A small network was trained on made-up records. Each row is its average activation on records with the value named, seen along a few directions.
Values that are neighbours, or in one group, have similar rows; names and order tell nothing.
In the rows, 500 means zero.
Random noise pushes rows far along 10 fixed directions. That doesn't count. These rows show it; they differ only by the noise:
[586 502 537 633 560 474 665 392 579 446 613 577 419 539 459 497 535 548
 629 695 588]
[507 535 562 531 605 563 435 440 693 384 501 520 649 129 624 544 384 461
 646 603 703]
[443 564 460 623 568 473 353 548 457 541 387 349 490 594 493 466 400 749
 439 446 509]
[543 715 485 505 479 389 552 557 549 533 529 712 568 633 607 547 475 744
 404 437 736]
[512 583 433 244 450 437 559 475 528 291 482 548 421 466 441 414 581 425
 364 415 319]
[578 346 502 597 590 449 615 517 432 552 516 393 488 487 345 455 387 358
 739 495 301]
[554 444 677 492 630 390 418 567 391 553 472 462 612 500 429 456 349 468
 529 399 396]
[501 375 321 566 400 590 568 529 576 658 460 419 583 387 521 598 438 363
 595 442 504]
[635 608 374 430 356 482 546 637 580 393 423 554 531 438 398 458 449 395
 614 369 424]
[561 391 487 676 455 575 468 520 572 619 459 384 566 460 413 563 425 439
 631 507 509]
[597 455 432 668 471 504 530 559 632 541 471 439 507 471 490 459 420 505
 671 488 498]
[458 413 455 518 464 481 623 431 498 721 570 501 566 618 437 678 522 494
 424 403 491]


Lagon, 14 values:
e13: [437 570 569 436 561 515 395 556 377 480 441 555 563 484 631 450 467 564
 452 490 582]
e1: [441 582 518 371 410 563 421 511 335 489 464 578 486 625 421 588 618 480
 354 516 540]
e7: [548 437 533 484 373 632 463 498 460 533 456 512 553 443 509 544 562 349
 431 619 567]
e11: [564 615 557 503 440 502 480 579 432 482 504 569 588 584 332 572 457 505
 549 435 529]
e10: [579 656 658 451 502 493 468 570 498 415 526 729 674 415 552 535 443 462
 574 484 689]
e12: [764 545 585 706 334 439 457 746 751 561 514 625 541 527 568 401 484 508
 766 427 627]
e8: [419 454 443 544 462 730 320 420 509 302 386 307 312 423 534 363 602 499
 432 685 454]
e5: [425 518 455 387 511 435 451 539 355 506 467 488 385 554 580 424 556 518
 393 509 447]
e14: [521 594 545 445 529 579 338 586 295 418 370 533 610 322 515 507 387 446
 544 643 653]
e4: [499 470 595 397 589 512 390 607 243 376 419 442 481 436 509 317 421 347
 528 549 354]
e6: [423 495 508 442 539 448 541 456 659 541 616 592 553 342 686 570 530 489
 496 446 609]
e9: [507 722 408 557 518 544 564 572 462 326 519 641 460 466 445 557 467 582
 771 622 694]
e3: [367 499 382 576 621 538 545 513 324 610 479 461 572 399 594 592 365 539
 623 589 644]
e2: [524 613 506 538 441 565 336 497 724 405 443 472 557 340 565 502 446 581
 489 486 635]
The values of Lagon form 4 separate groups.
Which other values are in the same group as e11? Give them in the order they are listed.
Answer: e7, e14, e3, e2
Which other values are in the same group as e9? Give them in the order they are listed.
Answer: e1
Which other values are in the same group as e13? Give them in the order they are listed.
Answer: e10, e8, e4

Gekad, 14 values:
l9: [603 437 464 455 481 518 490 553 485 405 426 499 455 418 630 359 434 460
 421 604 511]
l5: [659 351 748 464 446 434 403 640 596 501 513 597 488 626 617 266 584 389
 421 382 375]
l10: [642 837 319 513 428 399 557 620 703 211 443 531 421 418 227 456 423 558
 858 360 394]
l13: [502 404 589 449 486 450 632 477 252 786 590 611 620 642 405 673 495 320
 425 497 521]
l14: [376 424 551 414 529 642 420 343 353 604 493 496 560 352 613 692 530 417
 306 751 725]
l11: [545 610 455 632 439 493 507 569 519 519 497 605 394 653 599 448 584 650
 517 624 683]
l8: [493 338 751 798 500 770 245 435 669 551 502 376 602 338 435 647 541 417
 697 730 760]
l12: [335 661 314 291 677 375 757 465 398 596 590 706 761 315 715 729 301 559
 506 362 689]
l7: [587 594 510 608 480 520 644 504 506 563 570 681 658 506 489 623 400 543
 651 508 703]
l1: [607 581 865 355 571 437 349 526 415 371 548 693 622 389 516 469 458 402
 396 602 649]
l6: [525 444 680 401 462 534 347 489 574 428 500 526 504 462 561 428 606 416
 365 481 456]
l4: [477 541 560 614 522 424 443 447 468 511 497 395 363 846 422 331 589 794
 275 448 376]
l3: [453 541 700 407 476 527 148 598 330 400 343 437 471 600 447 463 559 578
 292 473 460]
l2: [499 400 856 576 690 382 299 464 343 727 514 400 733 588 369 596 341 611
 387 436 496]
The values of Gekad form 4 separate groups.
Which other values are in the same group as l12? Give them in the order they are listed.
Answer: l9, l2
Which other values are in the same group as l5? Give them in the order they are listed.
Answer: l11, l8, l6, l3
Which other values are in the same group as l4? Give them in the order they are listed.
Answer: l7
